Each row below holds a small network's activations on one input, seen along a few directions.
In each table, some parts of the input vary, and every possible input appears once, in random order.
Descriptions start from the smaller parts, as in this example, which fits no table here: one of 8 places around a ring, together with either a single point or one of 9 places around a ring or (one of 3 separate values, together with one of 4 places along a line).
Shared parts are said once, and a part with two or three values counts as separate values.

Other details of the inputs shift rows strongly along three fixed directions, in all tables alike. That doesn't count.

Rows:
x1: [ 34  23 -35  14   5 -13   4  25 -20  11 -46]
x2: [-15   9  -3 -14   9  -2  26 -19  12   6  -6]
x3: [ 19 -16  14  31 -14  22 -13  13 -10 -21  38]
x4: [-21   0  21 -12   3 -19 -31  11  17   0  13]
x5: [-20   0  21 -11   7 -22 -31   8  12   0  15]
x6: [-19  -2  21 -10   4 -21 -31   8  16   3  14]
x7: [ -9   3  -2 -20  11   3  20 -23  14  11  -8]
x8: [ 34  24 -34  17   5 -14   3  22 -20  11 -48]
x9: [-26 -11  -1 -19  -4  -5  28 -25   5  -2 -16]
x10: [-26 -17  18 -19 -11 -29 -29   1   3  -2  11]
x11: [-25   2  19 -10   6 -20 -30  11   9   1  15]
x12: [-25   3  18  -7   3 -20 -31   9  13  -1  14]
x13: [-12   5  -2 -21   8   6  21 -20  16  10 -10]
x14: [ 34  25 -34  15   2 -10   2  24 -17   9 -50]
x15: [-14   8  -3 -15   9   0  25 -20  13   7  -8]
x16: [ 30 -12  -8  21  -7  46  40 -18 -15  -7  17]
x17: [-12   4  -3 -20  10   5  21 -20  11  13  -8]
x18: [-25   3  19  -6   4 -20 -32   7  12  -1  13]
x19: [ 23 -21  13  24 -12  26 -16  14  -9 -16  39]
x20: [ 22 -17  13  24 -12  26 -16  13 -10 -23  38]
x21: [-10   5  -2 -20   9   5  20 -22  16   8 -10]
x22: [ 21 -17  13  28 -10  20 -12  14 -13 -21  40]
x23: [ 32  26 -35  10   4  -5  -1  24 -20   8 -50]
x24: [ 38  24 -30   9   3  -6  -2  21 -17   9 -53]
x25: [ 19 -16  13  28 -11  25 -16  11 -16 -18  39]
x26: [ 24  20 -10  21   0 -37 -46  57 -21  -1 -25]
x27: [-25   4  21  -3   2 -26 -25  10  13  -2  15]
x28: [ 12 -33   5  21 -26  18 -12   4 -26 -23  36]
x29: [ 14 -33   8  23 -27  14  -7   5 -25 -23  37]
x30: [-23   1  20  -5   4 -25 -27  10  13   2  16]
x31: [-23 -13  -2 -24  -4   0  24 -27   6  -1 -17]
x32: [-23   3  23  -5   5 -27 -25  10   9   0  16]
x33: [ 22 -19  13  25 -15  27 -17  13  -6 -19  37]
x34: [-14   5  -5 -13  11   4  19 -24  10  13  -8]
x35: [-22   1  21  -8   3 -20 -32   7  15  -1  12]
x36: [ 24   8 -36   8  -8 -13   1  19 -29  -3 -60]
x37: [  9 -33  12  26 -26  16  -4   9 -20 -33  31]
x38: [-11   3  -2 -21  10   5  21 -20  13  13  -8]
x39: [-24   1  20  -7   5 -24 -26  12  12   2  16]
x40: [-13   5  -2 -12   9  -1  23 -22  11  12  -7]
x41: [-13   6  -6 -17  12   3  20 -22   9  10  -7]
x42: [ 30 -12  -8  17  -9  52  36 -19 -11  -9  14]
x43: [ -9   3   1 -19  10   4  20 -23  12  13  -9]
x44: [-12   3  -4 -18  10   5  20 -21  13  14  -7]
x45: [ 23  21 -12  22  -2 -36 -47  57 -18  -3 -26]
x46: [-16   7  -4 -14   7   2  24 -18  14  10  -7]
x47: [ 35  24 -34  14   6 -14   4  23 -21   8 -47]
x48: [ 32 -14  -8  17  -7  50  36 -20 -13  -6  16]
x49: [ 39  20 -32  11   5  -8  -3  20 -17  13 -51]
x50: [-15   8  -3 -15   9   5  20 -22  10   9  -9]
x51: [-11   4  -1 -17   7   5  19 -24  17  10 -11]
x52: [-23 -10  -6 -20  -6 -11  28 -28   0   6  -6]
x53: [-24   1  17  -7   5 -21 -31   9  11   2  15]
x54: [ 24 -31 -15   9 -22  43  39 -28 -23 -11  14]
x55: [-23   2  21 -12   3 -18 -30  11  14  -1  13]
x56: [-14   6  -5 -12   9  -3  26 -19  12  13  -5]
x57: [-16   7  -7 -16   9   6  20 -20  12  10  -8]
x58: [ 22 -19  13  27 -12  25 -17  10 -11 -17  38]
x59: [ 18 -18   9  27 -11  26 -16  14 -14 -17  40]
x60: [-14   8   0 -14   7   1  25 -21  11   9  -9]
x61: [-15   8  -5 -17  10   4  20 -22  11   7  -8]
x62: [ 22 -33  -9  10 -21  48  42 -25 -16 -20   6]
x63: [ 29 -13 -10  19  -7  47  40 -15 -14  -7  18]
x64: [ 28  17 -11  18   0 -32 -54  53 -17   2 -28]
x65: [-25   4  19  -4   2 -26 -25  12  14  -1  16]
x66: [-16   8  -2 -16   8   2  25 -18  12   9  -8]
x67: [-13   5  -4 -17   7   6  20 -21  16  11  -9]
x68: [ 32  26 -34  13   3 -11   5  27 -19   7 -48]
x69: [-23   1  20 -11   3 -19 -31  11  15   0  13]
x70: [-25   5  23  -5   2 -26 -24  11  11  -3  15]
Each input here is: one of 2 separate values, together with one of 5 places along a line, together with either a single point or one of 6 places around a ring.
The inputs of x24 and x50 match in every part but the place on the line of 5. If x62 is changed in the same way as x24 into x50, which row does it become? -> x36
The inputs of x22 and x41 match in every part but the place on the line of 5. If x66 is changed in the same way as x22 into x41, which row does it become? -> x23
A walk changes only the place on the ring of 6. It starts at x43 and steps to x49. List the rest of the walk in order. -> x6, x19, x38, x7
A walk changes only the place on the line of 5. It starts at x52 and steps to x29. List the rest of the walk in order. -> x28, x54, x10
Change only the place on the ring of 6 in x25. List by row number the other rows that result. -> x11, x34, x41, x53, x59
Which other rows agree with x44 in the place on the line of 5 and the choice among 2 separate values? List them by row number. -> x5, x17, x48, x54, x58, x64

Rows:
x71: [ -7  13  -7  -7   9 -25  10   0   4  16  -8]
x72: [  4 -12  -4   7 -10  35  35 -20  -2 -13  21]
x73: [ 34  -6 -23   9  -5  41  27 -12 -20  -4  -7]
x74: [-11 -14  14  10  -6  16   2 -12   1 -12  28]
x75: [ 31   1   0  31 -14  -9 -33  34 -20 -14  -4]
x76: [-32   7  20 -12   3 -38 -36  22  10  -6   6]
x77: [  1  17 -20  -3   7 -15   7  10  -5   4 -34]
x78: [ 15  -2  -7  18  -9  17   5  -1 -13 -10   2]
x79: [ 12  10 -17 -10   2 -13  -4   2  -1  14 -36]
x80: [ 1 13 20 10 17 36 -2 -1 26 -2 39]
x81: [  1  12  -5  -5   6 -32 -45  31  -7   4 -25]
x82: [ -1  -6   0   0   3   8  -1 -10  -4   9  25]
x83: [  6  14 -15  -4   6 -18   9  10  -1   5 -35]
x84: [ 20  -7  -2  19  -8  14   7   0 -10  -8   1]
x85: [  6  15 -17  -3   0 -19   7   8   1   7 -35]
x86: [ -9   7   0  -8   9 -17   3  -5   5   7 -22]
x87: [  2 -15   8  -3  -1  11  -2  -9   3  -2  11]
x88: [-10   6  -3  -9   6 -18   7   1   8   5 -20]
x89: [-35  -4  22 -29   5 -14   1 -15  22   5   9]
x90: [-10  -7   2   6  -5   8   6  -3   3  -9  14]
x91: [ 35  -4 -15  17  -6  34  37 -12 -18  -8  -9]
x92: [-12  10  -6 -16   6 -11   1   1   2   7 -20]
x93: [  2 -16  -4  10  -5  35  35 -19  -3 -13  20]
x94: [  9  -5  19  24  -5 -14 -32  22 -12  -6  35]
x95: [ 20  -6 -10   7  -8  21  -1   0 -13  -6   3]
x96: [-28  -4   1 -22   8   9  26 -28  15   8  -1]
x97: [-11  17  -8  -4  12 -21   4  -5  -2  17  -9]
x98: [-10  24  12 -16  28  23  26 -24  42  18   8]
x99: [-31  -5  19 -32   4 -13  -6 -21  24   8   9]
x100: [-37  -7  19 -24   4 -14  -1 -16  25   8   8]
x101: [ 1 -7  6  2  0  2  7 -5 -1  8 24]
x102: [  3 -12   9  -7  -3  11  -1  -8   2  -3  13]
x103: [ 23  14 -31  -6   0   5  31  -6  -7  13 -47]
x104: [ 18  18 -14   6  -3 -37 -37  41 -11   7 -42]
x105: [-39  -4  18 -21   4 -19   4 -15  26   3  10]
x106: [ -4 -13   4  -3   0  14  -4  -9   0  -3  12]
x107: [  2  -3  11  23  -6 -13 -30  28 -12  -9  37]
x108: [-36  -2  24 -22   9 -17   2 -19  21   2   8]
x109: [ -2  -7   8   1  -8   4   9  -3   5 -10  14]
x110: [  3  -4   8  12  -6 -10 -37  32 -11 -12   8]
x111: [ 14  -3 -10  17 -11  15   9   5 -10 -12   4]
x112: [ 17  15 -36  -3   1   8  29  -6 -10  14 -47]
x113: [  1  -7  19  20  -7  -6 -36  24 -11 -20  24]
x114: [ 29  -3  -8  24 -10  -1 -42  35 -22  -9  -3]
x115: [  7 -14  20  14 -10  -6 -35  28  -6 -16  23]
x116: [-10 -17  11   5  -8  19   1  -8   3  -9  29]
x117: [-13  14  -4 -10   4 -15   1  -5   2   4 -20]
x118: [ -2  -7  10   0  -5   5  10  -2   3 -10  14]
x119: [ -5 -18  10   0  -8  21  -5 -13   3  -7  29]
x120: [ 17 -14  -7  -3  -1  30  26 -22  -3   0   2]
x121: [ 30  -1 -19  18  -5  37  35 -12 -22  -9  -8]
x122: [ 16  -4  -9  11 -11  19   5   5 -12  -8   3]
x123: [-14  10  -4  -7  10 -14   1  -5   2   5 -21]
x124: [ 11   9 -18  -9   5 -12  -4   2  -1  15 -37]
x125: [ 14 -11  15  15  -5 -10 -39  22 -10  -1  35]
x126: [-35   0  23 -23   4 -18   1 -20  22   3   9]
x127: [  7  10 -15  -6   6 -14   3   8  -2  11 -38]
x128: [-10  13 -11 -10  10 -18   3  -1  -1  20  -9]
What do these inputs look like to the network? -> one of 2 separate values, together with either a single point or (one of 4 places along a line, together with either a single point or one of 6 places around a ring)
The inputs of x120 and x81 match in every part but the choice among 2 separate values. If x88 is changed in the same way as x120 into x81, which row does it become? -> x93
The inputs of x97 and x94 match in every part but the choice among 2 separate values. If x80 is changed in the same way as x97 into x94, which row does it become? -> x98
Change only the place on the ring of 6 in x85. List by row number the other rows that result. -> x83, x88, x105, x109, x118
Change only the choice among 2 separate values in x107. List by row number the other rows that result. -> x71
Change only the place on the line of 4 in x127. List by row number the other rows that result. -> x86, x87, x88
